A small network was trained on invented records. Each row is its activation on one of them, seen along a few directions.
Each row is followed by the record's values for the fields Vom, Zoniz, Fum, Pof, Gid, Dumu, Dalop.
A field that a record lacks is written missing.
The largest differences between rows may come from other fields.
In the rows, zero is written as 500.
Strong random noise was added to every row along 17 fixed directions; ignore it. To show where, here is one row again and again, with new noise each time:
[348 682 563 401 656 395 483 553 192 430 661 550 410 328 447 350 732 670
 653 691 422 603 647 599 376 597 663 784 527]
[454 397 794 154 458 381 490 584  96 420 501 164 483 558 281 378 344 549
 281 482 598 549 414 471 704 492 465 475 498]
[319 538 403 524 345 630 418 464 417 547 420 465 289 638 247 408 777 669
 479 637 344 410 460 427 396 398 326 391 464]
[481 605 689 455 424 466 551 672 427 344 455 446 434 436 494 457 332 436
 655 526 384 468 563 400 642 460 513 388 648]
[268 784 635 417 210 389 556 578 709 427 549 603 530 607 721 544 133 258
 538 450 447 709 503 395 651 638 349 529 787]
[470 271 527 502 352 847 753 305 353 645 655 550 296 524 337 387 550 375
 616 272 208 418 620 403 601 638 288 405 571]
[641 393 643 552 452 607 603 460 551 450 437 398 582 590 546 502 323 473
 490 332 645 432 517 580 618 448 536 480 434]
[580 448 619 587 477 470 494 578 553 629 584 485 471 471 646 635 765 447
 375 487 434 484 536 597 524 425 385 409 364]
[363 520 459 672 279 197 302 725 462 326 216 430 319 661 667 264 464 437
 509 663 618 518 363 235 443 496 518 391 390]
[427 550 352 467 458 638 486 446 399 496 550 506 431 626 477 445 562 554
 638 430 357 486 555 558 410 553 541 544 342]
[527 383 590 720 522 573 432 604 483 598 489 374 409 587 601 368 528 376
 528 457 762 372 476 442 650 454 429 496 460]
[285 535 599 572 318 359 540 344 617 528 435 617 443 512 570 434 747 491
 207 678 363 709 544 562 381 481 358 577 602]
[599 464 421 393 628 466 420 515 501 563 565 598 339 212 347 573 550 659
 549 480 359 369 392 293 470 506 490 372 479]
[514 591 412 427 485 529 435 381 626 494 453 579 478 600 591 517 416 507
 489 482 397 542 382 509 458 501 504 571 535]
[404 534 411 441 713 508 423 558 437 438 540 370 513 362 450 367 431 493
 479 561 394 438 578 525 499 360 697 492 463]
[669 493 582 449 460 663 470 545 494 403 608 334 521 810 634 479 486 714
 673 591 440 502 476 670 372 234 447 384 597]
[541 609 834 601 415 482 571 588 442 434 525 581 537 472 564 523 548 590
 611 437 732 519 632 700 537 471 517 602 470]
[596 596 526 493 407 723 522 422 714 487 401 315 536 592 440 617 595 483
 512 677 294 453 584 521 639 430 340 425 776]
[585 426 402 280 511 502 280 352 503 437 254 366 354 501 433 532 342 548
 537 486 202 577 455 277 614 552 440 315 582]

[313 582 652 434 517 257 537 606 243 370 350 537 476 367 387 558 262 500
 580 264 632 589 572 417 649 685 715 575 229] : {Vom: m2, Zoniz: z2, Fum: missing, Pof: missing, Gid: missing, Dumu: missing, Dalop: n2}
[509 401 481 399 494 431 442 567 338 450 637 593 508 534 560 274 406 554
 409 442 523 477 413 595 292 315 563 439 344] : {Vom: m5, Zoniz: z1, Fum: missing, Pof: missing, Gid: missing, Dumu: missing, Dalop: n2}
[697 440 533 373 309 701 660 243 500 528 583 689 582 596 447 394 346 432
 433 298 614 438 374 636 459 610 437 680 596] : {Vom: m4, Zoniz: z1, Fum: missing, Pof: missing, Gid: missing, Dumu: missing, Dalop: n1}
[610 543 556 354 477 624 439 653 287 477 623 399 467 231 263 436 609 474
 638 525 420 343 690 473 623 523 482 370 639] : {Vom: m5, Zoniz: z2, Fum: missing, Pof: missing, Gid: missing, Dumu: missing, Dalop: n2}
[580 449 592 404 333 503 524 360 450 570 525 686 393 441 441 675 650 578
 528 306 330 580 535 512 476 640 357 407 364] : {Vom: m5, Zoniz: z2, Fum: missing, Pof: missing, Gid: missing, Dumu: missing, Dalop: n1}
[695 415 479 710 600 656 401 420 486 538 383 596 514 519 545 323 737 316
 531 620 511 382 536 673 484 385 491 518 552] : {Vom: m3, Zoniz: missing, Fum: k1, Pof: g2, Gid: t1, Dumu: v1, Dalop: missing}
[482 613 515 503 546 401 347 758 380 578 535 477 338 484 534 495 573 343
 534 570 517 360 302 360 607 466 429 453 486] : {Vom: m4, Zoniz: z2, Fum: missing, Pof: missing, Gid: missing, Dumu: missing, Dalop: n1}
[591 332 407 471 579 302 432 663 442 399 545 175 499 496 547 569 608 794
 586 713 534 574 537 345 371 541 575 399 406] : {Vom: m3, Zoniz: missing, Fum: k1, Pof: g2, Gid: t1, Dumu: v3, Dalop: missing}
[704 468 480 400 575 447 506 444 704 529 421 397 685 642 629 761 247 590
 387 374 693 543 334 506 574 573 499 592 429] : {Vom: m5, Zoniz: missing, Fum: k1, Pof: g2, Gid: t1, Dumu: v2, Dalop: missing}
[453 435 557 565 456 450 397 607 468 452 534 322 531 554 579 343 395 432
 526 498 754 512 562 470 561 482 481 443 511] : {Vom: m5, Zoniz: z2, Fum: missing, Pof: missing, Gid: missing, Dumu: missing, Dalop: n1}
[466 548 607 408 649 529 429 494 357 679 680 590 422 471 587 569 517 388
 551 323 496 563 501 567 630 568 465 630 483] : {Vom: m2, Zoniz: z2, Fum: missing, Pof: missing, Gid: missing, Dumu: missing, Dalop: n2}
[491 437 639 519 465 273 459 567 307 541 409 529 406 475 650 424 690 376
 355 592 489 632 509 484 526 638 479 620 494] : {Vom: m2, Zoniz: missing, Fum: k1, Pof: g2, Gid: t1, Dumu: v3, Dalop: missing}
[624 256 431 568 571 421 443 441 578 451 587 405 560 459 652 335 584 454
 436 697 467 600 532 511 350 396 534 384 661] : {Vom: m3, Zoniz: missing, Fum: k1, Pof: g2, Gid: t1, Dumu: v3, Dalop: missing}
[354 580 358 477 396 546 518 555 450 452 507 427 514 506 363 392 445 409
 519 517 506 441 553 423 533 564 559 496 502] : {Vom: m2, Zoniz: z2, Fum: missing, Pof: missing, Gid: missing, Dumu: missing, Dalop: n2}
[574 488 417 604 646 552 486 257 728 542 309 296 567 563 580 503 792 523
 320 881 437 582 548 562 538 502 478 752 735] : {Vom: m2, Zoniz: z1, Fum: missing, Pof: missing, Gid: missing, Dumu: missing, Dalop: n2}
[361 403 638 558 274 577 842 410 357 284 286 301 552 858 433 442 292 552
 525 415 510 589 596 520 566 593 549 576 358] : {Vom: m3, Zoniz: missing, Fum: missing, Pof: missing, Gid: missing, Dumu: missing, Dalop: missing}
[531 539 561 496 606 415 358 687 433 786 702 549 413 567 730 716 705 411
 471 420 552 560 396 539 590 594 300 565 383] : {Vom: m3, Zoniz: missing, Fum: k2, Pof: g1, Gid: t1, Dumu: v2, Dalop: missing}
[478 609 440 315 436 529 520 486 424 419 663 656 582 425 504 425 421 433
 452 454 247 537 550 706 305 367 619 439 542] : {Vom: m4, Zoniz: missing, Fum: missing, Pof: missing, Gid: missing, Dumu: missing, Dalop: missing}
[281 629 367 637 564 494 440 635 531 498 475 342 617 425 646 435 633  89
 427 602 322 548 805 625 602 498 639 484 435] : {Vom: m5, Zoniz: missing, Fum: missing, Pof: missing, Gid: missing, Dumu: missing, Dalop: missing}
[798 412 394 358 341 308 371 506 544 437 491 522 531 483 676 536 626 329
 428 620 295 562 353 445 433 611 446 319 539] : {Vom: m2, Zoniz: missing, Fum: k2, Pof: g1, Gid: t1, Dumu: v3, Dalop: missing}
[518 443 485 414 385 400 273 593 257 512 578 533 338 543 511 403 594 565
 674 520 537 574 456 376 447 630 351 383 487] : {Vom: m2, Zoniz: missing, Fum: k2, Pof: g3, Gid: t2, Dumu: v3, Dalop: missing}
[511 360 369 654 501 637 559 303 545 720 557 657 362 454 465 410 670 446
 527 471 572 428 450 342 506 743 364 669 545] : {Vom: m2, Zoniz: missing, Fum: missing, Pof: missing, Gid: missing, Dumu: missing, Dalop: missing}
[302 465 484 765 523 618 421 530 497 491 490 449 455 521 606 285 483 408
 771 580 509 596 865 479 543 481 422 443 678] : {Vom: m2, Zoniz: missing, Fum: k1, Pof: g1, Gid: t2, Dumu: v3, Dalop: missing}
[671 485 468 538 369 579 548 266 669 628 445 788 514 443 513 617 610 402
 399 351 519 500 410 535 488 671 413 585 528] : {Vom: m5, Zoniz: missing, Fum: missing, Pof: missing, Gid: missing, Dumu: missing, Dalop: missing}
[406 423 503 682 573 440 562 498 643 454 360 450 389 529 637 344 423 309
 416 646 322 478 392 330 541 324 519 411 684] : {Vom: m5, Zoniz: z2, Fum: missing, Pof: missing, Gid: missing, Dumu: missing, Dalop: n1}
[377 580 224 549 786 639 431 539 652 636 528 314 466 494 526 430 392 248
 476 660 397 369 401 267 690 518 529 624 741] : {Vom: m5, Zoniz: missing, Fum: missing, Pof: missing, Gid: missing, Dumu: missing, Dalop: missing}
[488 296 379 470 453 563 401 400 351 637 615 554 343 460 472 437 590 458
 583 295 411 547 606 417 478 701 402 413 327] : {Vom: m3, Zoniz: z2, Fum: missing, Pof: missing, Gid: missing, Dumu: missing, Dalop: n1}
[336 770 716 549 266 372 529 867 567 578 554 513 403 547 490 750 736 440
 430 646 400 390 405 414 612 383 186 301 455] : {Vom: m5, Zoniz: z1, Fum: missing, Pof: missing, Gid: missing, Dumu: missing, Dalop: n1}
[629 246 296 576 773 548 458 419 560 489 378 335 550 301 475 470 296 490
 571 361 511 438 669 365 589 574 702 447 346] : {Vom: m5, Zoniz: z1, Fum: missing, Pof: missing, Gid: missing, Dumu: missing, Dalop: n2}
[788 472 174 412 698 513 242 607 470 543 541 509 522 273 544 465 600 392
 542 526 401 309 467 476 427 543 693 442 391] : {Vom: m5, Zoniz: missing, Fum: k1, Pof: g2, Gid: t1, Dumu: v3, Dalop: missing}
[556 493 708 477 592 260 492 431 474 558 314 496 426 249 434 617 707 393
 283 609 512 562 418 383 732 691 454 632 568] : {Vom: m5, Zoniz: z2, Fum: missing, Pof: missing, Gid: missing, Dumu: missing, Dalop: n1}
[638 616 368 503 672 691 388 564 587 504 449 477 602 456 608 535 360 314
 592 373 401 371 592 655 581 380 717 493 509] : {Vom: m5, Zoniz: missing, Fum: k1, Pof: g2, Gid: t1, Dumu: v2, Dalop: missing}
[640 454 640 621 518 369 499 725 576 537 502 551 509 446 657 716 542 519
 537 482 502 450 491 471 542 383 385 282 365] : {Vom: m2, Zoniz: missing, Fum: k1, Pof: g1, Gid: t2, Dumu: v1, Dalop: missing}
[532 668 456 450 639 564 576 490 507 429 521 491 554 552 566 611 471 630
 699 530 475 526 549 585 456 584 673 745 529] : {Vom: m3, Zoniz: missing, Fum: k1, Pof: g2, Gid: t1, Dumu: v3, Dalop: missing}
[426 202 353 658 507 660 247 413 412 742 417 515 221 488 407 411 556 507
 642 269 506 510 635 278 563 586 260 256 415] : {Vom: m5, Zoniz: missing, Fum: k1, Pof: g2, Gid: t1, Dumu: v2, Dalop: missing}
[528 411 561 296 548 342 483 419 469 407 474 596 630 370 496 522 151 459
 362 305 487 645 463 531 528 499 590 414 464] : {Vom: m3, Zoniz: missing, Fum: k1, Pof: g1, Gid: t2, Dumu: v1, Dalop: missing}
[585 432 571 395 432 620 545 480 336 487 628 232 515 865 448 477 548 737
 582 561 683 495 389 582 474 505 412 587 476] : {Vom: m2, Zoniz: z2, Fum: missing, Pof: missing, Gid: missing, Dumu: missing, Dalop: n1}

Which values does each new row have?
[459 497 307 546 594 497 436 266 780 579 360 553 467 327 435 478 468 442
 340 564 527 490 439 312 564 658 511 662 639] : {Vom: m3, Zoniz: z2, Fum: missing, Pof: missing, Gid: missing, Dumu: missing, Dalop: n1}
[329 724 338 213 250 496 290 487 374 440 527 333 593 872 532 497 529 469
 475 582 381 765 523 648 403 605 429 521 522] : {Vom: m5, Zoniz: missing, Fum: missing, Pof: missing, Gid: missing, Dumu: missing, Dalop: missing}
[573 588 403 530 418 628 527 446 649 470 443 574 467 580 476 417 413 376
 589 578 487 408 365 390 532 524 474 553 778] : {Vom: m3, Zoniz: z2, Fum: missing, Pof: missing, Gid: missing, Dumu: missing, Dalop: n2}
[417 557 416 607 446 491 473 666 512 490 605 476 416 597 536 482 588 552
 643 572 521 390 441 427 409 430 479 393 384] : {Vom: m2, Zoniz: z2, Fum: missing, Pof: missing, Gid: missing, Dumu: missing, Dalop: n1}
[658 327 345 598 500 585 507 523 661 502 529 334 582 445 414 392 516 503
 407 589 641 259 452 410 466 417 484 366 491] : {Vom: m5, Zoniz: z1, Fum: missing, Pof: missing, Gid: missing, Dumu: missing, Dalop: n1}
[512 732 679 316 482 521 499 421 379 493 482 720 482 540 511 646 550 534
 579 455 333 654 482 688 518 550 460 639 582] : {Vom: m5, Zoniz: missing, Fum: missing, Pof: missing, Gid: missing, Dumu: missing, Dalop: missing}
[386 520 668 630 504 721 725 410 370 595 473 421 520 536 319 466 674 406
 461 457 617 438 680 642 696 605 502 787 504] : {Vom: m5, Zoniz: z2, Fum: missing, Pof: missing, Gid: missing, Dumu: missing, Dalop: n2}
[684 381 458 471 674 574 519 505 591 540 567 510 584 543 542 558 324 542
 419 348 585 354 267 570 432 257 602 381 390] : {Vom: m5, Zoniz: missing, Fum: missing, Pof: missing, Gid: missing, Dumu: missing, Dalop: missing}
[495 583 384 487 513 527 535 458 547 622 419 609 431 604 412 594 480 602
 486 493 632 421 236 346 500 676 452 734 511] : {Vom: m5, Zoniz: missing, Fum: k1, Pof: g2, Gid: t1, Dumu: v3, Dalop: missing}
[452 460 594 547 430 181 725 672 559 419 583 479 708 344 707 642 323 408
 369 390 625 639 656 505 500 672 617 531 294] : {Vom: m4, Zoniz: missing, Fum: k1, Pof: g2, Gid: t1, Dumu: v2, Dalop: missing}
[794 612 487 466 484 484 595 335 551 414 229 662 583 593 577 494 535 338
 347 561 513 381 200 603 531 619 682 840 485] : {Vom: m2, Zoniz: missing, Fum: missing, Pof: missing, Gid: missing, Dumu: missing, Dalop: missing}
[595 535 548 387 660 545 548 500 513 431 286 260 510 572 474 655 440 476
 457 660 176 508 432 436 672 382 535 443 686] : {Vom: m5, Zoniz: missing, Fum: missing, Pof: missing, Gid: missing, Dumu: missing, Dalop: missing}
[350 580 542 449 603 518 418 467 324 522 484 346 485 761 475 466 505 591
 527 530 696 618 440 576 545 534 528 753 477] : {Vom: m3, Zoniz: z2, Fum: missing, Pof: missing, Gid: missing, Dumu: missing, Dalop: n2}
[533 700 561 485 689 444 293 691 339 592 607 538 401 560 725 423 692 363
 604 662 507 498 403 575 543 464 485 717 581] : {Vom: m5, Zoniz: z1, Fum: missing, Pof: missing, Gid: missing, Dumu: missing, Dalop: n2}
[486 509 676 443 625 412 692 678 278 431 686 269 653 530 528 432 420 496
 424 551 767 493 503 596 579 558 677 759 471] : {Vom: m3, Zoniz: missing, Fum: missing, Pof: missing, Gid: missing, Dumu: missing, Dalop: missing}
[556 415 548 370 398 539 636 355 411 327 495 413 542 567 431 344 411 479
 496 551 376 535 509 541 473 504 569 478 621] : {Vom: m2, Zoniz: z2, Fum: missing, Pof: missing, Gid: missing, Dumu: missing, Dalop: n1}
[581 343 429 626 449 509 711 562 568 458 763 384 641 326 591 413 575 442
 554 581 506 483 770 490 405 621 581 449 560] : {Vom: m2, Zoniz: missing, Fum: missing, Pof: missing, Gid: missing, Dumu: missing, Dalop: missing}
[589 744 527 488 528 383 536 693 624 360 359 434 702 359 369 875 347 600
 612 452 708 387 484 504 651 577 667 498 304] : {Vom: m4, Zoniz: missing, Fum: k2, Pof: g1, Gid: t1, Dumu: v3, Dalop: missing}
